These are the activations of a small neural network, seen along a few directions. Each row is one input.
Each table varies a few parts of the input and shows all the possible inputs, shuffled.
A made-up example of a description, with smaller parts first: one of 2 separate values, together with either a single point or one of 11 places around a ring or (one of 4 places along a line, together with one of 5 places around a ring).
Shared parts are said once, and a part with two or three values counts as separate values.

Other details of the inputs vary at random and push rows far along two fixed directions, the same in every table; ignore that.
These rows show it; all are for the same input, with only those details redrawn:
[-21  23  49 -26  23 -21  22   1  37  -6  30  18 -15]
[ -6  25 -17  17   1  39 -30  -2  -8  -7   4   1  28]
[-22  22  51 -25  23 -21  22   3  38  -5  32  13 -15]
[-44  30  -2 -22  -2   2   3 -19   7  -2  48  11   9]
[ 17  17  38  12  28  16 -11  17  24 -11 -13   3   4]
[ 17  17  38  12  26  16 -12  17  24 -12 -13   3   4]
[ 17  16  38  13  28  15 -11  18  24 -11 -12   3   4]
[ -6  25 -16  16   0  39 -30  -3  -7  -7   4   0  30]

Rows:
x1: [ 37  -4  22  12   0 -21   8  29   5 -31 -18 -10   9]
x2: [ 77 -20  27  -4  -5  12 -15  -6  27 -11  16  -4 -15]
x3: [ 12 -21  26  28  15  -8 -14   0  25 -22 -20 -11 -14]
x4: [ 10  21 -40   9 -10  23  -8  -7 -22  36 -21 -11   5]
x5: [  3 -16 -41 -15 -17  14 -10  14 -34  -1 -21  -7  20]
x6: [-39  12 -36 -40   3  -5  16 -15   3  27  27   1 -10]
x7: [ 51 -29 -38 -19 -35  46 -20 -17  -9  27  11   0  -1]
x8: [ 23   8  29  12  39   9  -8   7  24 -15 -13   3   6]
x9: [  5  22 -37  16   7  25 -26 -11  -3 -11   2 -15  20]
x10: [-10 -12 -25  37 -16  13 -35 -14  -4 -11  -1  -2  21]
x11: [ 37 -19  11  -7   7 -11  19  33 -13  -5 -35  -1 -12]
x12: [ 20  -7  45   1   6   1  -7  33   1 -35 -16   7  17]
x13: [ 19  -6 -36  -1 -22   6  -3   5 -59  14 -16  -9  10]
x14: [ -4   2 -36  -4  10  40 -18  -4 -15  23 -16   4  20]
x15: [-18 -27 -35  18 -17  18 -25  -3 -10  21 -21   4   8]
x16: [-12  21  32 -20  26 -39  23   0  44  -2  31  12 -14]
x17: [ 13   3  25  -5  26  21  -3  28  16  20 -34  17  -8]
x18: [ -3 -23 -28 -17 -11  24 -12  13 -39  -1 -18   6  32]
x19: [ 18 -23  21  23  -1  -8   6   5   8  22 -41  -4 -29]
x20: [-54 -22 -27 -24 -16 -12  11 -23   0  20  21   1 -18]
x21: [-36   1  -8   7 -19 -26  10 -44 -15   1  45  -6 -20]
x22: [-41 -15 -19 -10 -18 -19  20 -32 -21  34  27   1 -29]
x23: [-30 -21  49 -10  15 -34  19 -16  35 -17  27  13 -23]
x24: [  3  -7 -16   3 -10  17 -22   0 -30 -34   0  -1  42]
x25: [ 33  19  16  23  24  -4   4  12  30  -9 -15 -10  -2]
x26: [ 22  -8  33  40   0 -15  -5  -6  13 -10 -22 -13 -18]
x27: [ 16   0 -36  -1 -34   5  -3   7 -46  11 -26  -4  15]
x28: [ 11  27 -37  26   4  23 -13 -16 -11 -11   2 -14   8]
x29: [-60  -4   5  -5 -23  -6  -1 -26   4  -9  43  12  -2]
x30: [ 15 -18  32 -21   2   5   0  41  -8  -4 -39  18   6]
x31: [ 13  15 -42  12   3  24  -6  -9 -32  35 -13  -9  -2]
x32: [ 16  17  37  13  27  16 -11  18  24 -11 -12   2   5]
x33: [ 34 -10  23   3  12 -17  -3  26   3 -38 -17  -8   8]
x34: [ 23   0   9  -2  29   3  -2  26  23  24 -33   9  -6]
x35: [ 41  -4  23  11   7 -18   8  20  -5 -36 -16 -11   1]
x36: [-35 -37  38 -28  15 -26  28  -5  28  15   7  19 -34]
x37: [-20  36 -16  -8   1 -20  17 -35 -13   9  51  -9  -9]
x38: [ 16  37 -29  30  -8  15 -17 -19 -15   2  -2 -17  16]
x39: [ -9  -3  40 -31   4 -56  28  16  20 -24  29  11   0]
x40: [  5  12  43 -24  -9 -62  41   2   6 -17  23  -3 -14]
x41: [-50 -18 -27 -13 -27 -15  22 -19   3  27  22   1 -17]
x42: [  3 -15 -37 -10 -21  10 -15  20 -31   6 -19   6  32]
x43: [-31  18 -36 -30  -1  -4  28 -19  -5  28  26   2 -18]
x44: [-48 -17 -27 -16 -20 -11  23 -28  -7  21  22   1 -28]
x45: [-29  -4 -29 -41 -32 -27  33   4 -19  11  23   4   5]
x46: [ -7  -8 -28  41 -23  13 -20 -18  -4 -12  -4 -14  13]
x47: [ -4  -8 -31  43 -16  18 -20 -23 -15 -18  -1 -13   2]
x48: [ 28   3   6   4  22   4  15  23  23  24 -35  -4 -13]
x49: [-64 -19  -8 -22 -23   1   6 -14  -4  23  24  21 -12]
x50: [ 47   0  29  16   7 -24   6  16 -20 -23 -12 -14  -2]
Q: What is each input in this table made of?
A: one of 2 separate values, together with either a single point or (one of 3 separate values, together with one of 8 places along a line)
Q: The inputs of x29 and x49 match in every part but the choice among 2 separate values. If x8 is changed in the same way as x29 into x49, which row does it become?
A: x14
Q: Change only the choice among 3 separate values in x34. List by row number the other rows that result.
A: x15, x42
Q: Change only the choice among 2 separate values in x36. List by row number the other rows that result.
A: x23
Q: Change only the place on the line of 8 in x24. List by row number the other rows that result.
A: x1, x12, x33, x35, x39, x40, x50
Q: Change only the place on the line of 8 in x11. List by row number the other rows that result.
A: x5, x13, x18, x27, x30, x42, x45

Rows:
x51: [-47  42  12 -19  -3 -25   8 -31  15 -35  79   5  16]
x52: [ 16  -5 -37  40 -10  41 -33  -5 -18   9 -30 -15  15]
x53: [-41  10 -10 -48 -17 -35  32 -17  -6   5  54   9  -6]
x54: [ -9   5   9 -27  -5 -23  18   2  -2  -1  14   3  -5]
x55: [-18  -2 -64   3 -37  26 -26 -15 -45  -2  12  -4  34]
x56: [-48  13 -11 -37  -4 -17  28 -21   4  18  43  11 -16]
x57: [ 13   1 -39  30  -5  44 -32   4 -17  10 -33  -6  23]
x58: [-11  -8  12 -10   3  -9  11  -2  20   9   7   5 -19]
x59: [ 52 -14  13  29  13  20 -20  35  -8 -14 -55  -8  14]
x60: [ 10 -12  57  -8  31 -20  22  19  34   7 -18  11 -32]
x61: [ 10   2 -43  16 -20  30 -27   3 -37  -4 -19  -8  33]
x62: [-52   3 -10 -45 -24 -33  29 -17  -7   1  53  11  -4]
x63: [ -2  38 -28  48   4  53 -51 -21  -3 -26  13 -11  43]
x64: [ 23 -18  59 -13  17 -36  26  22  27 -11  -9   8 -28]
x65: [-21   6 -64  21 -27  31 -26 -29 -33  14   5 -10  16]
x66: [ 43 -11  14  36  24  28 -26  28   8   4 -60  -4   2]
x67: [-46   3 -10 -37 -25 -40  32 -23  -7   1  55   3 -12]
x68: [ 28  -6  65 -11  40 -23  25  25  43   7 -22   8 -37]
x69: [ 63 -10  14  25  15  20 -18  31  -6  -8 -52  -9  12]
x70: [ 39 -14   8  38  14  24 -27  11   5   4 -49  -7  -2]
x71: [-27  -1 -66  11 -25  40 -28 -24 -33  15   9  -2  26]
x72: [ 30  -6  62 -10  39 -22  25  24  44   9 -21   7 -35]
x73: [ 34 -19  68  -5  22 -37  29  25  29 -11 -20   2 -30]
x74: [-38   2 -12 -28 -21 -36  28 -24  -8  -2  44   1 -11]
Q: What is each input in this table made of?
A: one of 2 separate values, together with either a single point or one of 11 places along a line
Q: The inputs of x72 and x69 match in every part but the choice among 2 separate values. If x68 is changed in the same way as x72 into x69, which row does it become?
A: x53

Rows:
x75: [ 35  11   3  25  21  30 -28  29   7 -22 -31  -7  26]
x76: [-47   7 -12  -8 -15 -14   2 -30  10 -13  45   4  14]
x77: [ 33  -6  52  -5  14 -45  37  26  19   1 -14   0 -38]
x78: [-21  28 -43   4 -16   1  -3 -30  -9  -4  40  -8  18]
x79: [ 30   0  63 -22  22 -21  14  29  21 -21  -7   5  -8]
x80: [-30  11 -10 -28 -12 -18  28 -31  10  28  40   3 -21]
x81: [ 10  13  62 -12  42 -16  11  20  41   0 -11  14 -20]
x82: [ 19  -8  55 -21  35 -14  25  28  42  14 -17  17 -26]
x83: [ 50  -8 -10  26   0  39 -26  36 -25  -7 -66  -7  27]
x84: [ 61 -16 -29  40   2  37 -31  13 -22   8 -71 -25   9]
x85: [-25 -12 -54  14 -42  19 -21 -14 -45   0   2  -3  25]
x86: [-21  31 -56  18 -17  29 -24 -35 -28  10  21  -5  12]
x87: [  9 -26  61  -1  26 -21  17  14  45   9 -15  13 -37]
x88: [-23  14   6 -32 -13 -38  38 -20  -3  -9  61  -5 -13]
x89: [-33 -23 -56  -2 -30  15 -14 -21 -33  11   6  -3  11]
x90: [ 30  -7  -5  66  15  56 -52  13  -7 -11 -55 -15  17]
x91: [-42  -4  15 -30 -18 -39  19 -22   2 -16  55  13  -7]
x92: [-34  -3 -42 -34 -14   1   8  -6 -25  22  18   8  11]
Q: The inputs of x76 and x78 match in every part but one. If x85 is changed in the same way as x76 into x78, which row does it become?
A: x77
Q: What is each input in this table made of?
A: one of 3 separate values, together with one of 6 places around a ring
Q: Start at x92 and move only the place on the ring of 6, one step at a time. The first step leads to x83. Which rows follow, in order?
A: x79, x75, x81, x82
